These are the activations of a small neural network, seen along a few directions. Each row is one input.
In each table, some parts of the input vary, and every possible input appears once, in random order.
Descriptions start from the smaller parts, as in this example, which fits no table here: one of 4 places along a line, together with either a single point or one of 11 places around a ring or (one of 3 separate values, together with one of 8 places around a ring).
Shared parts are said once, and a part with two or three values counts as separate values.

A family of inputs:
row 1: -3.32; -0.46; 1.49; 3.54; -4.34; 4.80; -1.07; -0.73; -0.53; -3.91; 7.85; 0.73; 1.01; -1.29
row 2: -1.11; 0.71; -1.70; -0.13; 2.26; 0.70; 2.92; -1.13; 2.86; 3.01; -2.68; 1.26; -3.26; 1.06
row 3: 1.16; 0.83; 2.42; 1.05; -0.06; -2.79; -2.59; 0.08; -0.88; -0.44; -3.00; 2.76; 1.52; -1.45
row 4: -4.77; 1.27; 2.96; 2.81; 0.41; 2.55; -2.64; -1.58; -0.82; -3.66; 6.51; 4.95; -0.07; -1.02
row 5: 1.03; -2.96; 0.37; -2.26; -2.26; -0.35; -0.19; 1.40; 1.48; -1.02; -0.21; -1.48; 2.25; 0.86
row 6: 2.32; 0.40; 2.59; -0.33; 0.65; -2.63; -0.81; 0.34; 1.33; -1.17; -1.07; 1.75; 1.21; -0.57
row 7: 1.75; 0.02; -1.35; -2.41; -0.03; -0.19; 1.26; 0.33; -1.78; 2.10; 0.38; -3.21; 0.64; 0.56
row 8: 1.01; 2.28; -1.30; -2.35; 2.55; -1.59; -0.16; -0.11; 0.19; 1.63; -1.32; 2.15; -0.71; 1.19
row 9: -0.08; 0.41; -1.44; -1.48; -0.27; 1.58; 1.51; 0.32; 0.78; 1.98; -0.98; -4.13; -0.60; 1.77
row 10: 0.64; -1.09; 2.19; -2.30; 1.54; -2.39; 0.57; 1.06; 1.11; 0.40; -1.04; 2.98; 1.78; -0.38
row 11: -2.55; -1.93; 0.93; -0.29; 0.68; -0.68; 3.30; 0.52; 1.67; 1.66; -3.42; 2.86; -1.05; 0.49
row 12: 1.53; -1.99; 0.25; -0.19; -2.66; -1.36; -1.02; 2.62; 0.29; -1.64; -0.49; -2.10; 1.40; -1.81
row 13: 2.63; 1.48; -2.04; 0.09; -0.61; -0.78; -1.89; -1.45; -3.99; 0.22; -1.50; -3.38; 0.63; -0.89
row 14: -3.46; 4.00; -0.14; 3.51; 1.69; 3.13; -1.69; -2.04; -1.41; -2.03; 7.27; 3.82; -2.69; -1.44
row 15: 3.47; 2.37; 0.45; 1.21; 3.11; -1.48; -3.39; -1.23; -0.73; 0.79; -2.17; 0.53; -0.68; -1.03
row 16: -0.83; -0.54; 1.75; -0.75; 0.45; 0.64; 1.99; 2.15; 2.15; 0.87; -2.88; 2.56; 0.01; 0.05
row 17: 0.75; 1.82; -0.48; -0.64; 1.76; 0.83; 2.77; -0.03; 1.53; 2.61; -1.73; 1.29; -1.95; 1.39
row 18: -1.71; -3.98; -0.02; -2.40; -2.71; -1.05; 0.77; 0.34; 0.39; 0.10; -1.95; -1.08; 1.02; 1.29
row 19: 2.82; -2.42; 0.67; 1.19; -1.89; -1.16; -2.32; 0.20; -0.57; -2.40; -1.48; -2.20; 2.48; -1.25
row 20: 2.84; 2.52; -1.77; -0.15; 2.07; -2.22; -0.79; -0.06; -0.89; 0.88; -1.06; 1.74; -1.23; -0.16
row 21: -2.99; 1.60; -0.56; 3.76; -0.12; 4.47; -2.03; -1.12; -3.23; -2.44; 8.32; -1.84; -1.04; 0.03
row 22: 2.44; 0.31; -1.08; -0.69; 0.54; -1.07; -0.88; -0.17; -0.87; 1.85; 0.62; -4.34; 1.10; -1.07
row 23: -1.32; -3.53; -0.08; -0.49; -2.83; 0.52; 4.11; 0.42; 1.90; -1.34; -2.11; -2.40; 0.00; 1.35
row 24: -2.26; -1.11; -4.13; -0.30; 0.07; 0.52; 2.30; -0.14; 0.02; 1.94; -1.85; -3.18; -1.78; 2.32
What is each input in this table made of?
Answer: one of 4 separate values, together with either a single point or one of 5 places along a line
Changing only the choice among 4 separate values turns row 24 into row 11. The same change can be made to row 22. Which row results?
Answer: row 6
Which other rows agree with row 2 in the choice among 4 separate values? List them by row number.
Answer: row 8, row 14, row 15, row 17, row 20
Start at row 23 and move only the place on the line of 5, one step at a time. The first step leads to row 18. Which rows follow, in order?
Answer: row 5, row 12, row 19
Which other rows does row 4 become when the choice among 4 separate values takes its other values? List them by row number.
Answer: row 1, row 14, row 21

A family of inputs:
row 25: 2.16; 2.31; 1.48; 0.65; 1.83; -0.74; -1.49; 0.84; -0.20; 1.00; 1.74; 2.99; 0.39; -1.57
row 26: -5.43; -2.19; 1.00; 1.23; -1.29; 2.75; 1.37; -1.93; 1.27; -2.01; 2.24; 0.29; -0.70; 1.51
row 27: -4.65; -0.94; 0.57; 1.23; -1.42; 3.00; 0.84; -0.47; 0.78; -1.92; 2.40; -0.54; -1.51; 0.47
row 28: -3.42; -0.92; 1.04; -1.06; -1.38; 1.98; 1.24; 0.53; 0.09; -1.00; 4.52; -0.68; -0.75; 0.45
row 29: 4.66; 2.78; 0.92; 1.38; 1.61; -1.94; -3.07; -0.57; -1.08; -0.14; 1.79; 1.82; 1.08; -1.07
row 30: 0.86; 1.60; 2.17; 0.38; 1.00; -0.07; -0.23; 1.14; 0.46; 0.25; 1.83; 4.42; 0.18; -0.47
row 31: 1.28; -6.48; -0.83; -0.08; -7.86; 0.28; -1.52; 2.46; -0.64; -3.91; -3.28; -4.83; 4.48; -2.15
row 32: -1.77; 1.33; -1.51; 2.10; -0.48; 1.68; -2.04; -1.85; -2.29; -0.57; 2.62; -3.16; -0.46; -1.33
row 33: -0.84; -0.22; 3.76; -0.05; 0.65; -1.64; 1.13; 0.60; 1.80; -0.87; 1.80; 4.60; 0.37; 0.67
row 34: 0.84; -0.71; -1.05; -3.52; 1.27; -1.24; 2.11; 1.65; 0.41; 2.25; -3.00; -0.01; -1.34; 1.34
row 35: 3.28; 0.57; -2.31; -2.21; 1.15; -2.70; -0.14; 0.80; -0.54; 2.55; -2.43; -2.17; 0.26; 0.78
row 36: -0.84; 1.42; -1.73; 1.54; -0.18; 1.24; -2.06; -2.68; -2.99; -1.90; 2.38; -3.89; 0.37; -1.35
row 37: 1.84; 0.42; -3.06; -0.23; 0.91; -1.62; 0.13; -0.63; -0.71; 2.15; -4.66; -1.73; 0.38; 0.27
row 38: -0.57; -2.15; -0.88; -1.11; 0.32; 0.08; 3.14; 0.46; 2.54; 1.11; -4.73; 0.55; -1.14; 1.65
row 39: 3.86; 0.98; -3.05; -2.03; 1.14; -3.82; -0.39; 0.48; -1.05; 2.61; -2.93; -3.04; 0.81; 0.10
row 40: 0.64; 0.46; -1.99; -0.46; 1.00; -0.86; 1.17; 0.30; 0.24; 2.08; -5.12; -1.28; -1.08; 0.54
row 41: -4.32; 0.52; -1.37; 1.21; -1.10; 2.80; 0.16; -1.10; -0.56; -1.33; 1.85; -0.14; -1.53; -0.75
row 42: -1.66; -3.00; 0.11; -0.92; 0.52; -1.03; 3.83; -0.22; 3.07; 1.02; -4.29; 0.47; -0.21; 2.45
row 43: -1.34; 0.70; -1.37; -0.10; -0.26; 1.98; -0.06; -0.32; -2.08; -0.07; 4.50; -1.60; -0.28; -0.63
row 44: -0.04; 1.10; -1.07; 0.22; -0.43; 1.04; -1.21; -0.90; -2.68; -0.21; 4.81; -2.64; -0.07; -0.38
row 45: 3.12; 0.79; -2.46; 0.12; 1.13; -2.27; -0.35; -1.32; -0.75; 2.49; -4.56; -3.42; 0.67; -0.07
row 46: -0.75; 2.13; 1.56; 2.09; 0.76; 0.53; 0.08; -0.05; 0.51; -1.09; -0.54; 4.34; -0.31; -1.37
row 47: 2.58; 2.39; 0.94; 3.40; 1.69; 0.00; -2.26; -0.76; -0.41; -0.27; 0.12; 1.87; 0.21; -1.55
row 48: 0.00; 0.74; 3.23; -1.06; 0.63; -0.70; 0.19; 0.98; 1.58; -0.81; 1.31; 4.43; -0.49; -0.28
row 49: 0.48; 1.75; -2.18; 0.22; -0.44; -0.14; -2.20; -1.45; -3.00; -1.23; 4.42; -3.22; 0.78; -0.78
row 50: -0.06; -0.61; -1.05; -1.47; 1.14; 0.87; 2.18; 0.56; 1.17; 2.07; -5.01; -0.30; -0.79; 1.25
row 51: -1.97; -0.33; 3.27; 1.88; 0.70; -0.13; 0.27; -0.12; 2.96; -1.80; -0.44; 4.75; 0.15; 0.51
row 52: -2.09; 0.39; -1.24; 1.52; 0.14; 3.59; -0.65; -1.44; -1.43; -1.26; 2.38; -1.78; -1.20; -0.36
row 53: -2.43; -0.17; -0.35; -0.14; -0.54; 2.59; 0.68; 0.03; -1.06; 0.04; 4.66; -0.58; -0.79; -0.08
row 54: -0.93; 0.67; 2.89; 1.77; 0.29; 1.09; 0.65; 0.05; 2.53; -1.10; -0.65; 4.33; -0.18; -0.64
row 55: 2.28; -0.02; -1.43; -2.30; 1.19; -1.59; 1.16; 0.66; -0.63; 3.44; -2.45; -1.17; -0.47; 1.20
row 56: 0.65; -2.03; 0.34; -3.00; 0.13; -0.98; 2.85; 1.49; 2.06; 2.58; -2.54; 0.14; -1.01; 2.46
row 57: 3.05; -6.26; 0.29; -1.83; -8.01; -0.43; -1.48; 4.05; -0.41; -2.91; -1.25; -5.26; 3.72; -1.65
row 58: 2.63; 2.72; 0.49; 2.44; 1.85; -1.28; -3.58; -1.01; -0.91; -1.12; -0.80; 1.21; 0.74; -1.96
row 59: 3.06; 2.88; 1.17; 0.86; 1.32; -2.02; -2.95; -0.12; -1.44; 0.42; 1.82; 2.32; 0.34; -1.21
row 60: -0.50; -3.45; 0.81; -3.65; 0.98; -1.89; 3.45; 0.79; 2.43; 1.78; -2.49; 0.26; -0.24; 3.19
row 61: 0.44; 2.88; 1.15; 1.53; 1.29; 0.21; -1.93; -0.77; -0.33; -0.79; -0.70; 2.94; 0.21; -1.52
row 62: -4.11; -2.05; 1.76; -0.54; -1.26; 1.40; 1.02; -0.15; 1.26; -1.54; 4.66; -0.32; -0.59; 2.35
Changing only one part turns row 60 into row 42. The same change can be made to row 53. Which row results?
Answer: row 41
What is each input in this table made of?
Answer: one of 2 separate values, together with either a single point or (one of 3 separate values, together with one of 6 places along a line)
Which other rows does row 60 become when the choice among 3 separate values takes its other values? List them by row number.
Answer: row 33, row 62
Which other rows does row 32 become when the place on the line of 6 takes its other values? List them by row number.
Answer: row 26, row 27, row 36, row 41, row 52
Which other rows does row 35 become when the place on the line of 6 takes its other values? List them by row number.
Answer: row 34, row 39, row 55, row 56, row 60

A family of inputs:
row 63: -1.64; -0.36; -0.47; -0.48; 0.01; 0.42; 1.40; -0.40; 0.09; 0.86; 0.98; -0.46; -1.45; 1.15
row 64: 0.18; 1.11; -0.10; 1.75; -0.83; 0.98; -1.60; -1.17; -2.00; -1.14; 2.10; -0.90; 0.68; -1.63
row 65: -1.43; -1.45; -0.18; -0.42; -2.24; 0.97; 0.18; 0.58; -0.30; -0.78; 1.28; -1.70; 0.41; -0.22
row 66: -0.16; 2.14; -0.94; 0.81; 1.95; 0.59; -1.02; -1.54; -1.09; 0.40; 1.78; -0.02; -0.68; -0.18
row 67: 2.41; -1.96; -0.79; -1.68; 0.86; -2.20; 2.10; 1.79; 1.95; 3.29; -7.49; -0.33; -0.03; 0.89
row 68: 4.36; 1.82; 0.94; -0.98; 1.04; -2.34; -1.45; 1.62; 0.04; 1.29; -0.46; 1.77; 0.59; -0.72
row 69: -1.68; 1.15; 1.53; 0.71; 0.91; 0.27; -0.16; -0.61; 1.19; -0.21; 1.43; 2.83; -0.42; 0.00
row 70: -1.37; -1.23; -0.39; -0.51; -1.39; 0.83; 0.82; 0.28; -0.38; -0.26; 1.60; -1.30; 0.24; 0.35
row 71: -0.98; -2.06; -0.54; -0.28; -2.54; 0.76; 0.20; 0.80; -0.86; -1.53; 0.79; -1.69; 0.53; -0.57
row 72: 3.32; -2.97; -1.84; -3.04; -0.03; -3.43; 1.46; 1.24; 0.95; 2.71; -5.75; -2.68; 0.32; 1.87
row 73: -1.33; -1.00; -0.64; -0.60; -0.49; 0.82; 1.31; -0.29; -0.49; 0.50; 1.46; -0.60; -0.20; 1.27
row 74: 0.02; 0.80; -0.53; 1.49; -1.14; 0.77; -2.03; -0.69; -2.09; -1.72; 1.70; -1.27; 0.97; -2.12
row 75: -0.66; -0.84; 2.08; 1.45; -1.69; 0.88; -1.45; 0.19; 0.37; -2.65; 1.55; 1.49; 0.73; -1.55
row 76: 2.94; -1.64; -0.94; -2.15; 0.92; -2.52; 1.54; 2.22; 1.93; 2.42; -7.40; -0.90; -0.08; 1.60
row 77: -1.48; 0.68; 1.85; 0.57; 0.55; 0.50; -0.35; -0.41; 0.85; -0.85; 2.07; 2.30; 0.27; 0.10
row 78: 3.50; -1.65; -1.36; -1.93; -0.22; -3.11; 1.56; 2.10; 1.87; 2.07; -7.18; -2.10; 0.72; 0.88
row 79: -1.58; 1.64; 1.28; 0.50; 1.69; 0.61; 0.80; -0.88; 0.81; -0.36; 0.89; 3.14; -1.04; -0.03
row 80: -0.41; 2.86; -1.13; 0.96; 2.26; 0.96; -0.04; -1.54; -1.65; 0.30; 1.06; 0.24; -1.43; -0.15
row 81: -0.13; 1.32; -0.38; 1.51; -0.11; 0.69; -1.60; -1.11; -1.50; -0.92; 2.58; -0.83; 0.15; -0.59
row 82: -1.61; 0.00; -1.11; -0.32; 0.61; 1.01; 1.97; -0.76; 0.10; 0.78; 0.46; 0.12; -1.78; 1.08
row 83: -0.34; 1.98; -0.36; 0.74; 1.32; 0.78; -1.26; -1.21; -1.29; -0.19; 2.46; -0.68; 0.00; -0.30
row 84: -1.11; -0.22; 1.71; 0.68; -0.14; 0.88; -1.18; -0.21; 0.79; -1.60; 2.13; 2.07; 0.81; -0.36
row 85: -0.85; -0.12; 2.31; 1.20; -1.32; 0.88; -1.17; -0.01; 0.72; -2.39; 1.95; 1.53; 0.68; -0.79
What is each input in this table made of?
Answer: either a single point or one of 4 places along a line or (one of 3 separate values, together with one of 6 places along a line)
Which other rows does row 84 become when the choice among 3 separate values takes its other values? List them by row number.
Answer: row 70, row 81
